[[-390, 245, 26, -112, 306, -163, -170, 3, 305, 238, 7, -640, 123], [422, -112, -70, 157, -241, 51, 495, 638, -178, -107, -207, -421, -95], [428, 79, 128, 104, 229, -112, -22, 175, 66, 115, 34, -780, 137], [154, -58, -130, 38, -48, 179, 321, -626, 86, 264, 13, 250, -55]]
The entry just left of 179 is -48
The entry just right of the smallest entry? 137
The entry just left of the largest entry? 495
The entry just left of 86 -> -626
The entry just left of -107? -178
The entry just right of 128: 104
The entry just right of 428? 79
The entry just left of -58? 154

arr =
[[ -4.0  55.1 -41.9 -41.2 -16.2 -62.3  40.9  22.1]
 [-36.8 -44.9  32.7 -47.6 -42.9  26.1 -28.4 -56.1]]
Indices start at 1.
The entry just right of 32.7 is -47.6
The entry directly below 55.1: -44.9
Read off the entry just left of -41.9.
55.1
The bottom-right entry is -56.1
The entry in the top-left corner -> -4.0
The entry just left of the smallest entry is -16.2
Read off the entry in the bottom-left corner.
-36.8
The top-right entry -> 22.1
Read off the entry in row 1 and column 3.
-41.9
The top entry of the column that holds the smallest entry is -62.3

grid = [ 1.9  0.1  1.0  0.9  0.7  0.3  0.6  0.2  0.7  0.5 -0.7 -1.2]
The entry just left of the smallest entry: -0.7
The entry just right of 0.6 is 0.2
Read off the entry just left of -0.7.
A: 0.5
